These are the activations of a small neural network, seen along a few directions. Each row is one input.
In each table, some parts of the input vary, and every possible input appears once, in random order.
Descriptions start from the smaller parts, as in this example, which fits no table here: one of 5 places around a ring, together with either a single point or one of 9 places along a line or (one of 3 separate values, together with one of 4 places along a line).
Shared parts are said once, and a part with two or three values counts as separate values.

Rows:
x1: [ -4.9   3.3  -1.1 -18.7 -50.0 -10.4  18.6 -31.7   0.9  22.9  -9.5]
x2: [ 12.2 -14.0  14.8 -18.7 -36.8   7.2 -38.5 -19.4   4.3   0.4 -31.5]
x3: [ -4.9   0.8  -3.3 -19.7 -48.0  -2.2  20.2 -28.8   7.4  24.4  -1.2]
x4: [ -8.4 -10.4 -18.4  45.6  80.3  -3.3   3.3  31.3 -14.1 -24.4  22.6]
x5: [ 12.0  19.9  17.3  17.1 -33.8  14.3 -18.4   7.2  13.5   3.5  -7.6]
x6: [-20.1 -11.6 -33.9  28.7  65.2   3.9  11.4  36.4  -9.9 -36.0  27.6]
x7: [-20.4  -1.1 -36.3  -3.5  88.6 -31.2  29.8  21.2 -18.2 -18.7  22.1]
x8: [  8.4  19.3  21.4  19.1 -38.2   3.4 -20.5  -3.4   3.6  -1.0 -18.2]
x9: [ 18.0 -15.6   8.0 -23.8 -33.9  20.2 -35.5  -6.5  15.2   5.6 -15.1]
x10: [ 12.1 -16.1  14.8 -20.9 -33.6  15.1 -38.8 -17.3   8.2   2.4 -24.4]
x11: [ 16.4  20.4  12.5  16.1 -32.3  19.8 -14.2   8.8  14.9   1.3   0.0]
x12: [ 14.9 -16.1  12.6 -22.1 -34.2  17.2 -38.2 -10.5  12.2   5.7 -21.1]
x13: [-24.4  -6.3 -38.6  -5.6  72.0  -0.6  35.0  29.4  -4.8 -29.8  22.6]
x14: [ -0.8   2.0  -3.3 -20.5 -47.5   1.5  19.6 -20.1  11.0  26.6   0.3]
x15: [-12.3   2.0  37.5   2.5  69.5 -57.0  46.5  -5.1 -38.5   4.3  10.0]
x16: [ -8.9   1.5 -16.0  27.1  92.9 -16.8  16.4  27.7 -28.2 -11.0  25.2]
x17: [  3.8   2.3  -6.8 -22.2 -46.6   5.4  23.0 -18.0  12.4  24.0   7.9]
x18: [  7.5  19.9  18.9  19.4 -33.7  13.4 -19.6  -1.2  10.0  -0.1  -9.7]
Q: What is each input in this table made of?
A: either a single point or one of 5 places around a ring or (one of 3 separate values, together with one of 4 places along a line)
Q: Which of the alternatives is x4?
A: one of 5 places around a ring
Q: Start at x6 and move only the place on the ring of 5, one step at a time. The first step leads to x4. Which rows follow, in order?
A: x16, x7, x13

Rows:
x19: [ 15.1 -10.9  -3.6  -2.5 -39.1  26.5 -36.9 -10.4  10.9   2.4  -9.8]
x20: [-13.7   7.9   3.3  31.5  43.7 -18.6  17.0  17.0 -13.6 -12.7  20.0]
x21: [ 16.2   5.2  31.4   6.1 -34.6   9.0 -26.6 -17.2  -5.9  15.4 -14.1]
x22: [ -2.7  -8.3   2.6   4.2  63.6 -35.0  22.7  11.1 -24.2  -8.9  15.2]
x23: [ -6.8  -7.7 -36.6 -36.8 -25.8  14.6  34.0  -7.1  15.9  24.1  23.6]
x24: [ -0.3  10.6  19.8 -11.5 -45.8 -18.5  -2.8 -31.3   0.6  17.1 -22.4]
x25: [ -2.7  -6.0 -11.2 -22.6 -49.6   0.0 -14.4 -24.5  13.3   6.0 -17.5]
x26: [ -2.5   9.6  25.8 -21.0 -47.5  -7.5   6.5 -25.2  -0.7   8.6 -23.5]
x27: [ -6.9 -19.8 -24.4  -6.8  65.9  -9.8   8.3  21.9 -15.4 -19.8  13.2]
x28: [ -5.9   2.9   6.0   0.6  67.0 -29.4  19.5   6.7 -18.9   0.9  10.0]
x29: [-17.8  -2.8 -23.2  24.4  42.7   6.4   3.3  28.1  -0.1 -24.7  18.0]
x30: [ 24.6  16.0  42.3   4.4 -37.9  15.9 -22.4  -3.1  14.1  13.2 -14.3]
x31: [ 19.7   1.3   0.7  -9.1 -46.5  26.7 -36.4   8.4  24.4   2.4  -8.8]
x32: [ -4.4  -7.7  -5.5 -32.4 -50.9  10.0  -4.0 -19.8  12.4  -4.3 -17.5]
x33: [-11.5 -14.6 -18.2   9.0  62.7   5.3   3.6  25.3  -8.6 -25.8  14.2]
x34: [-11.9  21.6 -14.3  40.2  36.8 -16.9  27.0  16.4 -14.5 -14.4  15.4]
x35: [  0.3 -20.4  -7.7   0.0 -35.4  12.0 -20.4 -16.1   7.8   3.8 -16.6]
x36: [-10.8  -9.1 -20.2 -10.0  70.1  -3.3   5.4  15.5 -10.3 -12.5   7.4]
x37: [-16.8  14.4 -38.7  31.4  36.5   9.1  12.7  26.9  -3.7 -26.6  14.2]
x38: [  2.8  -3.3  23.7   8.6 -31.8  -7.6  -9.1 -23.1  -6.3  16.9 -20.3]
x39: [ -2.0   6.3  -3.4 -22.8 -20.5 -10.8  54.0 -18.6   3.9  34.2  20.0]
x40: [ 24.4   0.7   9.0  -3.6 -41.8  34.0 -32.5   3.4  32.0   1.0 -10.6]
x41: [ 21.2  17.8  33.8  -0.6 -42.8   8.1 -25.8   0.8   6.5  15.5 -12.5]
x42: [ -7.4  -3.6   8.6  19.1  61.2 -20.0  17.4  15.2 -19.3 -11.5  17.0]
Q: What is each input in this table made of?
A: one of 2 separate values, together with either a single point or one of 5 places along a line or one of 6 places along a line
Q: The inputs of x35 and x38 match in every part but the choice among 2 separate values. If x23 is changed in the same way as x35 into x38, which row does it become?
A: x39
Q: Which other rows does x37 become when the choice among 2 separate values takes its other values? List them by row number.
A: x34
Q: Start at x40 and move only the place on the line of 6, one step at a time. The first step leads to x31. Which rows follow, in order?
A: x19, x35, x25, x32
Q: Which other rows does x36 become when the choice among 2 separate values takes its other values? List them by row number.
A: x28

Rows:
x43: [ 16.3   9.4   9.6  15.7  -8.2  12.8 -26.0   8.3   8.3   5.0   3.6]
x44: [  8.1   0.9  19.1  13.8 -16.4  -3.2 -35.4  -4.4   0.3  -5.2 -23.9]
x45: [ 16.7   0.3  30.1   5.2  -9.3   5.9 -27.0   9.4   6.1  -6.3 -10.8]
x46: [  6.9   8.6   9.3  -6.1 -13.8  -5.8  18.8 -13.3  -2.2  30.0   2.3]
x47: [ -8.6  -8.9 -27.1 -36.7   0.3  -1.4  19.6  -7.5  13.0   4.6   4.1]
x48: [ -9.6  -3.7  -0.7  32.7  74.3  -1.4  -1.3  25.2 -14.7 -24.4   9.9]
x49: [  3.6  15.4  -7.6  20.0 -12.0  18.0 -12.4  13.9  10.7 -17.4  -3.0]
x50: [-15.6  13.5  -3.8  -5.1 -20.2  -7.0  29.4  -6.4   3.0   5.9   4.6]
x51: [  4.4   1.8  31.3 -16.4 -15.0  -9.7  13.3 -15.9  -6.1  12.9  -4.7]
x52: [ -2.5   3.6  17.6  -7.2 -21.3 -17.6   0.6 -29.8 -13.4  13.7 -17.9]
x53: [  0.1 -18.3 -21.1   8.1  -8.2  25.0 -17.9   8.6   7.3  -9.0   4.5]
x54: [ -7.8 -17.1 -20.3 -12.8 -14.7  -2.1  21.4 -13.6   4.7   8.9  11.0]
x55: [-12.5   4.5  -7.3   6.4  59.5 -39.7  37.3  10.7 -26.1  -4.2  20.8]
x56: [  0.4  -9.8 -29.0 -17.7   4.9  26.2 -20.3  14.8   9.1 -14.5  -0.6]
Q: The inputs of x53 and x54 match in every part but one. If x48 is changed in the same way as x53 into x54, which row does it become?
A: x55
Q: What is each input in this table made of?
A: one of 2 separate values, together with either a single point or one of 6 places along a line
Q: Which other rows does x51 become when the choice among 2 separate values takes its other values? List them by row number.
A: x45

Rows:
x57: [ -5.3 -23.9 -28.2 -38.2 -18.3   5.1   0.5 -14.2   9.5   1.7  -4.1]
x58: [ 14.2  14.5  40.4  21.0   0.3 -13.5 -17.9   1.3 -10.0   1.9 -12.2]
x59: [ -2.8 -15.1  12.1 -31.4  -0.6 -21.3  14.1 -25.0  -8.8  17.5  -8.4]
x60: [  5.6  17.3  18.4  31.6 -23.4   8.1 -13.5   6.5   5.8  -4.9  -3.9]
x61: [ 14.0   8.9  -6.2  16.4 -31.5  38.4 -31.7  15.6  24.6  -7.7  -3.0]
x62: [ -8.6  -2.0 -22.6  42.2  80.7   2.1  -7.2  40.3 -12.8 -33.0  19.5]
x63: [ -1.0   2.9 -22.5 -18.7 -43.8  15.3  17.7  -7.8  18.1  17.5  11.1]
x64: [ -4.7  12.8  21.5 -12.9  -7.3 -33.7  30.4 -25.7 -14.4  23.9  -3.7]
x65: [-24.5  -2.6 -30.3  -3.2  73.1 -23.2  55.7  17.7 -16.2 -10.4  32.9]
x66: [  6.9 -15.8 -12.4  -5.2  -6.3  31.5 -48.5  11.8  13.4 -21.6 -16.2]
x67: [ 14.5 -11.5  28.6   1.0   8.9   2.4 -35.7  -0.7  -6.9  -5.0 -16.4]
x68: [ -8.4  14.5   1.3  -2.6 -31.8 -11.2  36.0 -19.9  -2.2  20.2   4.3]
Q: What is each input in this table made of?
A: one of 2 separate values, together with either a single point or one of 5 places around a ring
Q: Start at x63 and move only the place on the ring of 5, one step at a time. The first step leads to x68. Which rows follow, in order?
A: x64, x59, x57
